These are the activations of a small neural network, seen along a few directions. Each row is one input.
In each table, some parts of the input vary, and every possible input appears once, in random order.
A made-up example of a description, with smaller parts first: one of 3 separate values, together with either a single point or one of 9 places along a line or (one of 6 places along a line, together with one of 8 places around a ring).
Shared parts are said once, and a part with two or three values counts as separate values.

Rows:
x1: [-40, 11, -11, 2, 6, 15, -29, -9, 13, -18, -24, 7]
x2: [56, -89, -28, -92, 33, -33, -50, 10, 14, 18, 104, -59]
x3: [53, -94, -47, -99, -15, -33, -50, 3, -29, 18, 69, -43]
x4: [33, -1, 14, 0, -7, 11, 27, -16, 7, 2, -6, 37]
x5: [15, 21, 9, 12, 0, 13, 14, -20, -5, -1, 1, -24]
x6: [-30, 26, 20, 10, 6, -25, 3, 19, -23, 3, -8, -28]
x7: [29, -11, 24, 31, -2, 41, 12, -5, -10, -22, 13, 1]
x8: [-52, 18, 13, -4, 3, -5, -17, 16, 10, -15, -29, -28]
x9: [-42, 18, -32, 6, -1, -6, -30, 16, 29, 9, -33, -3]
x10: [-22, 28, -26, 17, 7, -26, -5, 19, -5, 24, -11, -2]
x11: [19, 18, 14, -10, -14, -3, 30, -23, 11, 14, -3, 20]
x12: [-12, 17, 7, 14, 20, 9, -5, -1, -28, 6, -13, -21]
x13: [14, 16, 16, 15, -4, 25, 23, -2, -8, -13, 22, -1]
x14: [17, 6, 11, -6, -13, -37, 37, -1, 8, 14, -34, -4]
x15: [23, 24, -13, -3, -20, -26, 29, 8, 25, 39, -16, 6]
x16: [-5, 18, 7, 12, -13, -41, 23, -6, 2, -8, -10, -12]
x17: [-36, 2, -11, 5, 15, 28, -18, 6, 9, -36, -17, 27]
x18: [13, 18, -33, 19, -6, -22, 17, 4, 12, 23, -21, -18]
x19: [-14, -11, 23, 30, 4, 26, -11, -4, -22, -16, 16, 39]
x20: [39, -22, 29, 14, -14, 27, 20, -17, 6, -4, -1, 43]
x21: [-23, 11, 7, 14, 16, 11, 2, -4, -21, -13, 12, 35]
x22: [-36, -25, 7, 16, -1, 52, -22, 6, 6, -25, -11, 28]
Question: Describe the family of inputs behind these rows.
Answer: either one of 2 separate values or (one of 4 places along a line, together with one of 5 places along a line)
Question: Which other rows does x15 become when the place on the line of 5 takes its other values? List them by row number.
Answer: x4, x11, x14, x20

Rows:
x23: [34, -29, -1, -35, 10, -45, 3, -16, -29, 11, 31, 3]
x24: [12, -4, -24, -57, 1, -9, -44, 24, 5, 14, 25, -45]
x25: [14, -10, -33, -41, -8, -42, -23, 21, 9, 11, 25, -48]
x26: [13, -47, -8, -41, 7, 8, -20, -4, -8, -9, 38, 6]
x27: [-53, 70, 69, 77, -1, 26, 45, -2, 5, -34, -87, 58]
x28: [-3, -26, -42, -48, -5, -22, -30, 21, 34, 2, 32, -29]
x29: [26, -44, 2, -40, 0, 6, -19, 0, -31, -1, 32, -11]
x30: [-66, 75, 19, 107, 24, 31, 14, 8, -16, -23, -64, 43]
x31: [-25, 76, 64, 81, -16, 53, 72, -12, 27, -7, -100, 52]
x32: [73, -38, 1, -24, -9, -3, 8, -13, 4, 23, 24, -8]
x33: [-8, -49, -13, -32, 24, -13, -27, 0, 7, -14, 45, -10]
x34: [-46, 74, 28, 108, 12, 43, 32, 8, -16, -19, -52, 67]
x35: [-33, 71, 11, 98, -2, 59, 58, 0, -18, -8, -74, 64]
x36: [9, -52, -7, -43, 11, 2, -9, -3, -3, -9, 44, 16]
x37: [14, -36, -1, -24, 8, -37, -37, -7, -19, -3, 32, -22]
x38: [5, -24, -23, -34, 3, -40, -24, 9, -7, 9, 26, -47]
x39: [-93, 101, 46, 69, 3, 16, 30, 4, 21, -21, -87, 19]
x40: [1, -36, -7, -34, 6, -1, -33, -7, -29, -10, 37, -35]
x41: [6, -18, -7, -38, 7, -11, -50, 14, -4, 10, 37, -45]
x42: [68, -29, -11, -24, -16, -25, 29, -33, -6, 31, 24, -8]
x43: [-16, -30, -28, -46, 15, -19, -41, 7, 19, 9, 34, -19]
x44: [15, 10, -31, -45, -3, -63, -24, 1, 7, 25, 28, -33]
x45: [32, -46, -7, -37, -2, -25, -10, -7, -31, 0, 19, -3]
x46: [51, -40, -2, -34, -7, 19, -3, -4, -16, -1, 33, -15]
x47: [30, -51, -8, -45, -2, 21, -1, 0, -3, 11, 32, 7]
x48: [35, -55, -19, -37, 1, 8, 7, -6, 12, -5, 34, 8]
x49: [-65, 110, -15, 92, -9, 24, 4, 20, 15, -13, -84, 27]
x50: [-84, 110, 31, 70, -19, 10, 26, 15, 40, -21, -96, 15]
x51: [6, -12, -23, -27, 7, -65, -12, -2, -6, 21, 34, -44]
x52: [-80, 79, 61, 80, 2, 15, 17, -8, 6, -36, -97, 39]
x53: [-74, 96, -5, 98, 2, 26, 3, 8, -3, -15, -82, 27]
x54: [51, -57, -11, -27, -19, 26, 11, -8, 16, 15, 33, -9]
x55: [-7, -36, -22, -44, 10, -12, -42, 18, 12, 9, 29, -34]
x56: [51, -26, 0, -26, 4, -30, 30, -13, -15, 19, 45, -4]
x57: [45, -54, -18, -33, -8, 17, 12, -15, 23, 17, 30, 6]
x58: [-8, -55, -12, -25, -1, -11, -39, -2, -5, -6, 41, -20]
x59: [9, -19, -9, -26, 17, -56, -17, -22, -24, 6, 37, -19]
x60: [-2, -24, -37, -46, -15, -14, -37, 23, 25, 7, 32, -38]
x61: [-7, 68, 15, 114, -7, 64, 62, 1, 7, -1, -81, 52]
x62: [68, -37, 8, -29, -8, 30, 4, -5, 0, 18, 37, -18]
x63: [44, -35, 1, -36, -7, -6, 8, -9, -20, 16, 33, 1]
x64: [-42, 78, 68, 84, -11, 45, 69, -2, 17, -26, -80, 54]
Question: Describe the family of inputs behind these rows.
Answer: one of 6 places along a line, together with either one of 2 separate values or one of 5 places along a line
Question: Changing only the place on the line of 6 turns x43 into x36. The same change can be made to x53. Which row results?
Answer: x34
Question: Changing only the place on the line of 6 turns x50 into x31. The same change can be made to x60. Which row results?
Answer: x54
Question: A walk changes only the place on the line of 6. It starts at x25 and steps to x38. List the rest of the walk in order.
Answer: x37, x45, x63, x32
Question: Which other rows does x53 become when the choice among 2 separate values takes its other values? List them by row number.
Answer: x39
Question: Which other rows does x58 become when the place on the line of 5 takes its other values? List them by row number.
Answer: x33, x37, x40, x59
Question: A walk changes only the place on the line of 5. It starts at x48 and steps to x47. List the rest of the walk in order.
Answer: x46, x63, x56

Rows:
x65: [-70, 87, 16, 85, -9, 11, 29, 10, 18, -20, -77, 41]
x66: [38, -20, 21, -8, -16, 20, 33, -11, 10, 9, 7, 15]
x67: [-28, -19, -29, -19, 19, 7, -49, 22, -6, -20, 18, -12]
x68: [27, -27, 10, 4, -9, 44, 27, -22, -7, -5, -1, 27]
x69: [19, -20, 11, -25, 2, -41, 10, -3, -5, 11, 15, -13]
x70: [53, 2, -3, -9, -25, 18, 31, -10, 4, 22, 6, 6]
x71: [10, -27, 7, -4, 7, -22, -4, -12, -14, 1, 13, -3]
x72: [7, -23, 5, 12, 13, -7, -4, -5, -23, -10, 27, 2]
x73: [-1, 6, -36, -31, 6, -38, -42, 21, 20, 24, 20, -44]
x74: [-30, -15, -16, -29, 13, -11, -48, 8, 9, -2, 16, -16]
x75: [-20, -11, -12, -44, 7, -31, -37, 14, 22, 4, 18, -31]
x76: [24, -27, 7, 10, -3, 58, 28, -6, -20, -10, 8, 38]
x77: [36, 4, -12, -18, -7, -40, 7, -14, -8, 18, 18, -24]
x78: [-64, 90, 31, 74, 1, 31, 20, 5, 0, -21, -88, 16]
Question: Describe the family of inputs behind these rows.
Answer: either one of 2 separate values or (one of 3 separate values, together with one of 4 places along a line)
Question: Which other rows does x67 become when the choice among 3 separate values takes its other values? List them by row number.
Answer: x72, x76
Question: Which other rows does x76 become when the place on the line of 4 takes its other values? List them by row number.
Answer: x66, x68, x70
